These are the activations of a small neural network, seen along a few directions. Each row is one input.
Each table varies a few parts of the input and shows all the possible inputs, shuffled.
Descriptions start from the smaller parts, as in this example, which fits no table here: values(2) and (point or ring(9) or (line(4) and ring(8))).
Shared parts are said once, and a part with two or three values counts as separate values.

Other details of the inputs shift rows strongly along two fixed directions, in all tables alike. That doesn't count.

A family of inputs:
r1: 378; 96; -216; -236; -158; -180; -107; 272; 157; 177; 260; 372; -355; 13
r2: 636; 94; -189; 17; 304; 324; -931; 33; 171; 534; -690; -84; -284; -127
r3: -363; -156; 345; 273; 310; -27; 89; -696; -367; 54; -698; -829; 399; -165
r4: -536; -123; 10; -24; -253; -145; 615; 98; -74; -378; 670; 403; 129; 287
r5: 606; 251; -94; -159; 336; 351; -941; 296; 276; 311; -677; -222; -135; -218
r6: 489; 110; -400; -158; -19; 40; -313; 432; 130; 196; 49; 282; -437; 109
r7: 343; 10; -234; -155; -151; -71; -36; 328; 88; 156; 244; 301; -330; 89
r8: -132; 22; 163; 9; -228; 313; -47; 196; -5; -113; 358; 448; 32; -6
r9: -242; -69; 118; 225; 264; -464; 482; -921; -94; -1; -444; -781; 362; -165
r10: -266; -53; 146; 176; 312; -386; 529; -579; -155; -117; -487; -893; 480; -201
r11: -576; -151; 358; 72; -468; 182; 340; 33; -148; -374; 692; 406; 207; 105
r12: 261; 70; -260; -140; -93; -52; -102; 479; 88; -8; 202; 298; -263; 107
r13: -134; -37; -183; -92; -93; -90; 144; 297; 32; -88; 369; 333; -117; 199
r14: 809; 360; -319; -266; 397; -119; -611; 248; 385; 369; -582; -260; -285; -303
r15: 600; 219; -272; -274; 16; 53; -284; 570; 326; 115; 79; 294; -332; -19
r16: -361; -108; 326; 257; 321; -77; 74; -596; -282; 7; -703; -774; 566; -238
r17: -154; -147; 224; -27; -263; 116; -109; 316; -182; -48; 286; 369; -80; 101
r18: 73; 115; -58; -94; -167; 35; 291; 239; 168; -182; 472; 286; -93; -7
r19: -539; -342; 277; 106; -499; -3; 336; -37; -380; -125; 581; 504; 130; 221
r20: -455; -78; 389; 247; 279; -34; 225; -636; -254; -127; -585; -701; 653; -203
r21: 727; 237; -560; -72; 540; 159; -758; 78; 388; 499; -672; -218; -444; -28
r22: -352; 32; 151; -67; -369; -212; 698; -29; 36; -394; 794; 389; 107; 13
r23: 829; 434; -300; -296; 430; -43; -582; 234; 462; 293; -578; -236; -237; -309
r24: 131; -149; -3; 1; -263; 218; -455; 180; 16; 189; 178; 410; -272; 154
r25: 618; 351; -55; -89; 420; 526; -869; 254; 280; 285; -640; -207; -242; -299
r26: 25; -113; -204; 45; -230; -96; 164; 78; -16; -29; 375; 345; -240; 258
r27: -86; 134; -195; -82; -31; 143; 164; 247; 193; -183; 443; 362; -125; 110
r28: -344; 117; 87; 251; 398; -126; 554; -666; -72; -304; -451; -885; 504; -218
r29: -166; -156; 175; -46; -324; 90; -160; 293; -113; -53; 315; 341; -7; 96
r30: -231; -139; 81; 288; 267; -339; 509; -822; -140; -4; -456; -819; 351; -90
r31: -531; -234; -61; 31; -313; -189; 590; -16; -198; -205; 669; 399; 0; 342
r32: -152; -199; 123; -19; -355; 119; -149; 161; -164; 40; 320; 361; -87; 148
r33: -475; -85; 462; 240; 301; -16; 230; -610; -289; -171; -591; -784; 570; -185
r34: -25; -202; 119; 62; -265; 191; -229; 111; -127; 109; 244; 432; -252; 187
r35: -409; -114; 50; -2; -353; -192; 651; 135; -136; -430; 654; 356; 127; 241
Description of these inputs: line(5) and (values(3) or line(4)).
Changing only the line(5) part turns r8 into r19. The same change can be made to r22. Which row results?
Answer: r1
Which other rows does r19 become when the values(3) part takes its other values? List them by row number.
Answer: r3, r32
Which other rows does r31 become when the line(5) part takes its other values? List them by row number.
Answer: r4, r13, r21, r27

A family of inputs:
r36: -358; -131; 401; 188; 50; 51; -21; -522; -258; 87; -317; -255; 340; -165
r37: -561; -333; 114; 99; -297; -636; 733; -461; -258; -181; 341; -140; 261; 201
r38: 617; 117; -43; -53; -86; 551; -910; 311; 187; 356; -107; 350; -469; -88
r39: -539; -352; 138; 116; -275; -606; 890; -327; -468; -201; 275; -193; 223; 194
r40: -158; -192; -511; 2; -312; 53; 270; 406; 13; -118; 825; 863; -415; 611
r41: -145; -298; 274; -121; -675; 137; -91; 656; -337; -28; 678; 849; -200; 268
r42: 506; 468; -558; -190; 399; 532; -575; 727; 510; 73; -109; 210; -347; 14
r43: 275; 35; -178; 226; 288; -172; 99; -621; 124; 223; -492; -609; -31; -128
r44: -539; -9; 375; 157; -199; -65; 882; -438; -52; -554; 485; -135; 438; -92
r45: -268; -51; 23; 263; 509; 425; -369; -326; -130; 67; -690; -544; 163; 43
r46: 154; 273; 73; -105; 355; -161; -96; -102; 213; -89; -520; -611; 327; -336
r47: 792; 170; -485; -274; 146; -63; -561; 272; 327; 495; -119; 339; -607; -40
r48: 61; -95; 220; 29; 111; 75; -552; -155; -76; 218; -573; -360; 179; -163
r49: -21; 154; 73; -256; -407; 15; 261; 543; 189; -249; 926; 917; -131; 45
r50: 186; 245; 86; -82; 394; -135; 40; 37; 15; -99; -601; -681; 269; -365
Changing only one part turns r46 into r37. The same change can be made to r44. Which row results?
Answer: r43
What do these inputs look like to the network?
Answer: values(3) and (point or line(4))
List by row number the other rows that have the values(3) part in common with r38.
Answer: r36, r41, r45, r48
